A small network was trained on made-up records. Each row is its average activation on records with the value named, seen along a few directions.
Related values have similar rows: they may be neighbours, one step apart, or belong to one group.
Random noise pushes rows far along 21 fixed directions. That doesn't count. These rows show it; they differ only by the noise:
[   0  -83 -440  235 -144  462   63 -594  -86 -171 -245 -154 -280  116
   -1   -6   14 -460   45  291  237 -250 -115  156  -61  109   81 -343
  453  166 -150]
[-170  416  299  -74 -276    6  -60 -318  -93 -182 -101 -349   -9 -108
 -311   11  163   99 -154  257 -286   -2  278  485  276 -365 -284 -259
  -63 -113  -18]
[ 250 -136 -123  -29  -41  489 -332 -427 -132 -136  296   56 -140  -70
  -19 -290  132   46  148   -1  248   -4   21   62  -26 -299   58 -105
  129  -46   60]
[ 138 -291  174  482  -54   23  306  236 -151  -49   75 -251 -271  -32
   59   30   -5    7  -25 -134  188  -81 -118 -195   43   47 -310 -233
  263  230   -5]
[ 145  316   -1 -524   67  133  -15  194 -156  -84   68 -314    9  254
  194 -347 -358  164  -44 -495   30  -58  353  202  157  356   44 -329
  621  154  -86]
[-194  224 -114 -519  261 -129  364 -299   27 -131   -4   66 -147  -26
  -92 -126  -35 -195  166   13 -350   28 -127  286 -157 -369  274  535
 -434  329  110]
[-449 -312  100 -239  207  -39 -174   81  -75 -330 -144 -204 -283 -123
 -369   -3 -279   36 -406 -192   68 -248   98  -31 -354  -37   56  445
 -230  176 -143]
[ 109  203  271 -319  163   90  299 -424 -173  -92  227 -400   88   86
  150 -313   58 -378 -134  193   41   22 -173 -117  -52 -237 -128  434
 -204   35 -277]
[-343  120   -3 -177  -83 -249 -365  121 -415 -284  271  224    4  -36
  -96 -371  -23  409   32   54  338   27  -38 -194 -151   68 -523 -612
  149 -290  143]
[ 235  163  -49 -528   62 -169  113 -257  -84  -73  -60 -244  500   81
  310 -517 -104 -174  161 -272   48  -60 -144 -369  163  336   90  150
 -328   39 -234]
[ 255 -281   43  201  190  106 -170  177   84  209 -113  173  -57 -152
 -174   90  303   68 -145  -92  -69   10  183  282   12 -182  127  145
  -28 -168   57]
[-215  108  214 -206   13  -59  -54 -565   58 -239 -323 -125  -42  208
    2 -246 -350  -74  -34  243  176   54  -78 -291 -245  451  142  -94
  -11  -43 -280]
[ -28  127  241  -45 -457 -364 -172  140   39 -368 -418  -75  220   31
  -28   16 -148  140  -88 -122 -136  287 -183 -128 -120  -95 -186  -27
 -183   66 -140]
[ 177 -115   66  265  280  469  195  372 -162  -70  239 -264 -126   -4
  -30  345  341    7   60 -313 -359  -76 -287   35 -256 -171   10   42
  128  126 -146]
[-408  -13 -117 -287  266  -53  111   30 -239   46  556  105 -300  -26
  -22  -24  106 -206 -121  307  195 -240    9  368  -42 -529 -223  487
 -153    9  155]
[ -86  148  -82   93  140 -215    3  104 -218 -368  103   73 -301 -147
 -140   59  -58  434  333 -387 -283   86 -186   12 -414 -369  101 -424
  174  513  113]
[-148   28  147 -220  -72 -289 -331  -96  107 -135 -546 -631  393 -127
 -289  663  112  -65 -127   77 -360 -314   38   77  116  -26  216 -466
  131  502 -313]
[  70 -242  -88  305   35  -19  -15 -145   39  391  216  -88 -194  -81
 -275  362  121  148 -243   21   50 -303 -103  267 -542 -106  -64  274
  -30   20  -88]
[-281  -89 -117  204 -220  116  -28 -287  -96 -499 -193 -126 -243  -48
  183 -485 -167   58    9   49  430   -4  -44 -100 -249 -175    2  258
  -69   68 -161]
[-242 -306 -372    4 -265  542 -128 -227  -68 -397  150  -71   94  151
  130 -182 -214 -113  366  -12  361 -650 -470  219   45   34  108  351
 -347  -56 -146]
[-329   73 -129  -83  151  -27 -157   53 -266 -163   74   33  -30 -192
 -115   33  330   44  100  -38 -242  -93 -105  -83  -93 -123  -37  -17
 -464 -165  -71]
[ 270    6  -25 -577  230  274  408  405   83   24  -37  279  534  195
   68 -218    4    1  184  110  -71  244 -427   78 -184   10  141   32
  332   -2  279]
[ 525 -195 -211  961 -123  686  343  190 -162   15  -89  -62   44 -202
  140 -143  235    7   82 -194  -72  -52 -212   -6    8 -193  136   31
  -59 -285 -199]


Values of B:
b9: [  87  162 -251 -165  129 -155 -132  333 -284  203  374  -18 -407 -161
  296 -255  -79   30 -261 -409  174  131  390  -54 -123 -357   15  307
  199  181  -16]
b1: [ 131 -285  149  200 -313 -388  -43  319 -138  394 -116 -210   80 -324
  190 -125 -102  249    3   -7  310 -175  -42 -380   41   83   86 -168
 -139  269 -153]
b3: [-229   56  199 -287   85 -121  151  -22  188   72  -39  -16 -222   61
  436  -32   71   96  579  127  -47  197   35 -219  243  186  385 -133
 -123  287  160]
b12: [ 206  284 -161  369 -857  -92  123 -171  -93  323  -42  209 -312  233
  197 -167 -481  -10   74  128  184  -65   -7  321  174  258 -168 -364
    6 -211  -42]
b4: [-683  119   65  291  289 -100  657 -273 -111 -167   75   46 -417  175
   46  134  -56 -644  162  747  113 -229 -173  -87  258  150 -191 -128
  -56   68   25]
b8: [-284  339  -40  -82  172   38  273  152  -22 -225  -15   80  -76  205
 -299  -31 -136  183 -149 -158 -274   57   44  208 -207  326 -344 -127
  221 -243  139]
b14: [ 162 -235  -85  275  -15 -313   93  123   94  -57 -611  280  387   24
 -188 -188  -81 -470 -281  248  291 -203 -175  230  233  -28 -242   66
  153 -115   -3]
b13: [-413   16  190  133  216   34  -41  182  242   14  431  -41   59   22
  434   60 -316  385  129  109  292  192  236 -649  -24  266  234  214
  132    4   26]
b6: [-250  353  129  -39  375 -227   21  169 -238   82  183   22 -239    0
  285  114  383 -300  100  214 -263   -5  -13  360  179 -559   58  344
 -279  -44 -168]
b5: [-260  194 -327  493 -592 -231 -651  296 -212   46  154  -74 -134  -65
  584   72  409  266  150 -192  208 -223   88  187  -91 -250 -127  201
 -321 -232 -434]
b10: [ 287  124  127   54   -9  205  572  256  -47  146  498 -170  549   19
 -154   12 -338  114 -240   15  -23  -85 -276  -81  -47 -205 -323  227
   91 -161  132]
b11: [  49   25   55  178  169  -30 -186 -159   20   52 -316 -241 -143   37
  173  -21  641  -83  -39  128   61  129   29    5 -382   65   61 -184
  358   66 -308]
b7: [ -63  -11  137 -153   93  507  451  212   65 -279 -191  -62   75  122
  -64 -367 -140  221  112 -117 -156   91 -313  100 -382  119  184  243
   22  -48   46]
b2: [ 434  108   17 -237  -83  144    3  207 -219   46 -294  251 -300   35
  116 -388  111 -657 -295  123    6  440    7  176  176 -467   -1  252
  166  -14  -18]
B is arranged as a ring.
- Going along B from b2 by way of its neighbour b14, in what order are b1, b4, b10, b7 met? => b1, b4, b7, b10
- How many steps from neighbour to neighbour lead from b12 to b6, at the fewest? => 5

Values of Z:
z13: [  17  126   44  387   22 -119 -307 -245 -284 -278   73  409 -424 -202
 -335   -5 -121  172 -120   44 -125  549  -27 -561 -511 -371    4 -432
   19  -27  -12]
z10: [-107   52 -207   87  519  -10   71 -270  248  191  150  284 -221  153
  413  105   30 -161  422   42  -78  -91  240  113  382  181  599  280
 -323 -124    2]
z8: [-320 -195 -628 -218  -74  162 -422  305   -9  138  687   88  -10 -179
  349  344  370  -86   64  152  385  -48  458   24  354 -536  -66   82
  413  266  380]
z5: [ 230  291  270 -207   11  -84 -181 -543  -41  149   22  154 -193  285
  261 -217  133 -179  376  140 -113  217 -234  -62   -6  190   64 -107
 -253 -208 -170]
z7: [ 488 -166 -375    2   84  321 -148 -177  -40  519  399    2  -12  138
  374   30   47 -404 -173   13  486  -93  133 -119   44  224   60   79
  507 -110 -105]
z12: [ 105  213  -52  -79 -579 -176 -283 -117   -7  243  232   29   80  100
 -138  208   45  323    3  -44 -121  115 -121  106 -256   52 -336 -304
   48  -79   73]
z2: [-142  321  -39  -45 -162  -48  249  -63  269 -241 -497  159  183   95
  352  -62  -28 -168   99  429  -39  728 -121 -447 -106 -121  235   18
  203  147   57]
z6: [-241 -119 -310 -182  229 -205 -963   18  226 -361  135   96  549 -285
  -64  -64  267  937  222 -379  272 -264  354  350 -297 -394  343   41
  124   80  104]
z9: [ -53 -203  264 -127  349 -114   12  572 -359  -43 -235  408  -21   42
  -15 -276  -73 -350 -281  423  223   28 -119  194  168 -340   36  -32
   32 -269   -8]
z4: [  69  149  203 -238  311  193 -266 -231  275 -131  237  251 -226  191
  103  220    7   65  410 -130 -274  425  257  -29  307  -39  283 -133
  192  106  263]
z1: [ -22  -41   36 -482  119  181  584 -311  129 -234 -274  258  310 -196
 -430 -660 -206    2  178  176 -100  -48  -27  166  316   17  127   77
 -386  -94  480]
z3: [-116   53  440  140  238 -238  326  295 -196  -76   55 -516  -94 -227
   84 -256 -480  453 -102 -180  132 -162  113 -388 -206  -12  158  -92
  175  431 -225]
z14: [-118  423    2  219  -48 -211  207 -108 -181 -519  -62  113 -248   20
  132  -25 -335 -381   13  -66 -272  449 -113 -442   83 -192 -121 -115
  -66  231 -132]
z11: [-110  -62   76   41   95   12    0   68   25 -552  271  102 -145  -20
   84   -1 -645  127  206 -492  -88  105  -79 -537  -64 -112  335  272
 -330  318  -20]
Z is arranged as 5 separate groups.
- Which other values are in the same group as z2? Give them in the order they are listed. => z3, z14
- Which other values are in the same group as z1? Give them in the order they are listed. => z6, z11
- Which other values are in the same group as z8? Give them in the order they are listed. => z13, z12
- Which other values are in the same group as z5? Give them in the order they are listed. => z7, z4

Values of L:
l9: [ 237 -127  -99  261 -288  181  483 -124   86  128 -316  290  321 -541
 -238 -507  204  -52 -144  401  -18  437   82 -349  216 -280  -55  149
 -489 -375  364]
l6: [-184  -48  238  223 -105  177  220  -81  -25 -326  170 -176 -339  264
  138 -168   -8  -37  121    0  194 -143 -357  228 -250  -94 -325  438
  -17   93 -125]
l2: [-159   29 -113  -16  139   87  245  154 -203  -57   38 -294 -208  -97
  -56 -176 -257  267   49 -333  -67 -511   38  386  -90  -38  236  109
  -99  189 -114]
l8: [ 239 -274   39  109  -37   68 -128   90  218 -227   20  323  290 -207
 -121 -168  364  364  252 -172   13  331  -48 -164   81 -285  -59  -13
 -164 -100  386]
l11: [  82 -141 -113  107 -127  452 -339    0 -160 -471 -246   87   -5 -118
 -116 -100  332 -218 -194   85   23  247  -33   42  -75 -492  -41  -36
  135 -154  -87]
l14: [ 439 -154  579 -186  151  353 -264   -4  200  124  235  -88   11  197
 -220  455  344   53   25  -90 -369  239  -97  114  -28  -16  -57  -79
   96  -73   53]
l5: [-504 -257 -302  -40 -426 -100  -80  611   20 -235 -285   31  -47  -90
  163   87  -78  226  128 -106  147  -73 -175  -89 -229   46   54  124
 -100  264   62]
l3: [ 594 -119  317   58 -267  286  284 -361  325  102  342 -189  114  286
   43   -2 -281  124  164 -162   99    3 -285  199  -35   22 -148  319
  102  155  151]
l10: [  13  229   57  117 -430 -281 -178 -164  172 -486 -334  349  449  318
 -270    4 -710  -16  -99  -84  -59  130 -316 -109  -75  300 -245 -160
  -12 -218  -74]
l7: [-243   10  144 -215  -37 -310 -347 -187  -80 -261  -64   17  143    6
   35   44  401 -291  136   96 -129   20 -303 -279  217   27 -298  199
 -818 -266 -164]
l4: [  55  259  414 -346   70   97 -372  160   39  252 -185   19   65  302
  174  -41  180  199  182   19 -188   70  -61  263  -78  405  215  -70
  -48 -406 -310]
l12: [ 194  -41  -35 -194   34  168  295  -77  255  158  230  -50 -150   83
  118 -283  173  114  204 -299   25   45  218  346  244   98 -172  388
    6   38  412]
l13: [ -49   22 -120 -130  -23  246  -81   52 -231 -420   64  224  128  -58
   69 -272 -206 -144   59   82   94  290 -298 -509  -81 -252   29  -52
  -18  -21   43]
l1: [-439 -165  526  189  281 -465  148  585   57 -196  202   -6   22    6
  -47  686  -56   82  -65  302  -71   99 -315 -251 -277 -474 -107  131
   39  393   14]
L is arranged as a ring.
- Going along L from l3 by way of its neighbour l2, in what order are l14, l7, l4, l12 met? => l14, l4, l12, l7
- List every value one step from l1, in the order listed. => l8, l5
- List every value one step from l6, in the order listed. => l9, l10
